Small tables with named rows and columns. After each table, cells are looked up by row and column.

paseb:
,zonekav,zefuro,bofini
gugedog,49,53,51
kimuf,53,53,54
mes,19,75,48
bag,45,82,67
zim,54,58,57
gufema,54,58,57
nilo,51,52,52
vovi,49,53,51
dipo,21,73,48
bak,23,71,48
zal,52,66,61
gemulep,38,59,49

bag, zefuro -> 82
dipo, zefuro -> 73
zim, bofini -> 57
gemulep, bofini -> 49
zim, zonekav -> 54
bag, bofini -> 67

gevob =
,gos,tel,pip,nutuz,pov,faribuz,sur,nuroda
rotep,5.7,15.0,14.3,-15.1,48.9,29.8,-10.9,-44.9
kes,39.2,17.8,21.2,-12.1,28.2,8.8,22.8,-32.7
desimez,20.5,37.1,13.2,-3.6,52.0,21.4,-1.0,-38.8
rado,-7.3,7.9,-4.2,-16.5,65.5,20.7,19.1,-53.2
kabo,26.4,19.2,36.2,-24.9,39.6,18.7,-8.6,-51.1
kol,3.0,27.1,19.0,9.6,43.5,-10.6,0.3,-29.7
zalo,36.6,-2.0,4.6,-6.8,20.9,21.2,-18.7,-29.6
sek,14.8,18.2,15.7,-11.7,61.9,10.6,12.6,-35.9
mifozor,18.1,-5.0,18.5,-8.3,46.6,0.2,7.5,-44.9
zimak,24.9,8.3,10.2,-26.2,29.2,2.2,-10.4,-42.5

pip of zimak = 10.2
faribuz of zimak = 2.2
tel of zimak = 8.3
nuroda of kes = -32.7
sur of rado = 19.1
faribuz of rotep = 29.8
Which row has the largest sur? kes

vod:
,dalegos,visol,bavi
bogovo,171,192,38
leloke,72,252,91
rinidil,216,40,19
popig,27,36,177
zaf,47,231,130
tago,245,88,23
lafogi,167,32,21
vuva,245,68,25

leloke, dalegos => 72
tago, dalegos => 245
lafogi, visol => 32
bogovo, bavi => 38
vuva, bavi => 25
vuva, dalegos => 245
rinidil, visol => 40
zaf, visol => 231
zaf, bavi => 130
bogovo, visol => 192
tago, visol => 88
zaf, dalegos => 47
Which row has the largest bavi? popig

Table gemili
,suk,selesa,ranuz,tama
totov,193,114,214,49
fofe,237,93,176,99
gat,191,121,208,149
tezi,202,116,209,139
nasi,160,147,218,77
laz,121,132,255,177
muf,210,141,177,135
zegazun,232,91,200,59

suk of nasi: 160
tama of gat: 149
tama of muf: 135
selesa of laz: 132
ranuz of tezi: 209
selesa of fofe: 93
tama of zegazun: 59
selesa of tezi: 116
selesa of nasi: 147
ranuz of gat: 208
ranuz of fofe: 176
ranuz of laz: 255

vogibos.tsv
	bokada	rimalom	sotur	gez	nes	mifu	nudosur
gozovav	0.36	-0.07	0.16	-0.36	-0.27	0.19	-0.04
gevobe	0.26	0.39	0.08	0.59	0.32	0.04	0.50
zik	0.45	-0.13	-0.15	-0.31	-0.50	-0.18	0.07
sape	0.60	-0.12	0.07	-0.64	-0.66	0.16	-0.01
sazilo	0.55	0.38	-0.38	0.60	-0.18	-0.46	0.77
sivere	0.38	0.06	0.35	-0.30	-0.12	0.43	0.01
nimisi	0.52	-0.06	-0.04	-0.37	-0.51	-0.01	0.10
sanebu	0.04	0.38	0.45	0.53	0.69	0.44	0.25
rebisu	0.28	0.47	0.39	0.45	0.43	0.43	0.42

nes of sape = -0.66
mifu of rebisu = 0.43
sotur of sanebu = 0.45
bokada of zik = 0.45
nes of sazilo = -0.18
mifu of gevobe = 0.04
sotur of sape = 0.07
nes of zik = -0.50
rimalom of rebisu = 0.47
mifu of sape = 0.16
rimalom of sazilo = 0.38
gez of gevobe = 0.59

fodosa
fields: suk, betabu
vunit: [128, 252]
zer: [244, 132]
perata: [196, 96]
fotavir: [134, 224]
sir: [123, 167]
kaz: [178, 128]
diref: [223, 164]
mori: [63, 183]

What is the suk of zer in fodosa? 244
What is the betabu of zer in fodosa? 132
What is the betabu of vunit in fodosa? 252
What is the betabu of mori in fodosa? 183
What is the betabu of perata in fodosa? 96
What is the betabu of sir in fodosa? 167
What is the suk of kaz in fodosa? 178
What is the betabu of kaz in fodosa? 128
What is the suk of mori in fodosa? 63
What is the betabu of diref in fodosa? 164
What is the suk of perata in fodosa? 196
What is the suk of vunit in fodosa? 128

gub:
         fuf   fosu    gal  kuvugi  muzotor  bebilib  fugis    nuz    rok
desum  0.694  0.736  0.601   0.404    0.562    0.530  0.527  0.372  0.522
tedet  0.529  0.523  0.593   0.426    0.528    0.712  0.457  0.766  0.478
giruz  0.493  0.153  0.438   0.521    0.507    0.591  0.575  0.721  0.645
bofu   0.494  0.323  0.668   0.601    0.537    0.553  0.617  0.549  0.477

gal of desum: 0.601
gal of giruz: 0.438
fosu of tedet: 0.523
fugis of desum: 0.527
nuz of bofu: 0.549
muzotor of bofu: 0.537
muzotor of giruz: 0.507
bebilib of tedet: 0.712
fugis of bofu: 0.617
fosu of bofu: 0.323
fosu of giruz: 0.153
fugis of giruz: 0.575
kuvugi of desum: 0.404
muzotor of desum: 0.562
bebilib of desum: 0.530
rok of bofu: 0.477
gal of tedet: 0.593
nuz of giruz: 0.721

zud =
	tononu	tez	gir
kibatuk	-14608	8901	-27544
meve	-4340	9256	-36265
kasal	7336	20731	-14072
venitab	-65930	-2412	62147
pone	7937	43851	22445
kuvubif	-28820	-36842	-41725
nolazes	70483	22382	-70458
kis	35025	-55390	4454
kilupov	-33158	24918	-37299

nolazes, tez => 22382
kis, gir => 4454
venitab, gir => 62147
pone, tez => 43851
pone, tononu => 7937
nolazes, gir => -70458
kilupov, tez => 24918
nolazes, tononu => 70483
kasal, gir => -14072
meve, tez => 9256
kibatuk, tononu => -14608
pone, gir => 22445
kis, tononu => 35025
kibatuk, tez => 8901
kuvubif, tononu => -28820
meve, gir => -36265
kibatuk, gir => -27544
Which row has the largest tez? pone

Table guror
,mogi,matona,limaba,nuv,rabamok,nodatad,mone,sef
bul,-0.4,-0.8,-9.7,-2.5,-0.3,-6.1,-0.5,-2.6
depabuk,-0.3,1.7,6.4,5.9,-0.3,1.1,-0.6,6.1
lizi,-0.3,0.7,7.1,6.2,-0.3,0.5,-0.7,6.5
gonep,-0.3,3.7,2.5,3.9,-0.3,1.6,-0.5,4.0
pero,-0.4,4.0,1.2,3.2,-0.3,1.5,-0.5,3.3
tob,-0.3,-0.5,7.4,6.3,-0.3,-0.4,-0.7,6.6
reb,-0.4,4.0,-1.3,1.8,-0.3,0.7,-0.5,1.9
bugag,-0.4,-0.9,7.0,6.2,-0.3,-0.9,-0.7,6.4
kigurib,-0.4,-1.3,6.7,6.0,-0.3,-1.4,-0.7,6.2
depif,-0.4,4.5,-8.0,-1.6,-0.3,-1.0,-0.4,-1.6
zodifer,-0.3,3.2,3.8,4.5,-0.3,1.6,-0.6,4.7
mezigi,-0.3,3.4,3.4,4.3,-0.3,1.6,-0.5,4.5
zed,-0.4,4.2,0.3,2.7,-0.3,1.4,-0.5,2.8
bek,-0.4,-2.0,-6.5,-0.9,-0.3,-6.2,-0.5,-0.9

What is the mogi of gonep in guror?
-0.3
What is the mone of gonep in guror?
-0.5
What is the rabamok of lizi in guror?
-0.3
What is the nuv of kigurib in guror?
6.0
What is the nodatad of bek in guror?
-6.2
What is the mone of lizi in guror?
-0.7
What is the rabamok of pero in guror?
-0.3
What is the matona of zed in guror?
4.2
What is the mone of depabuk in guror?
-0.6
What is the nuv of lizi in guror?
6.2
What is the nuv of reb in guror?
1.8
What is the nuv of bek in guror?
-0.9
What is the sef of reb in guror?
1.9

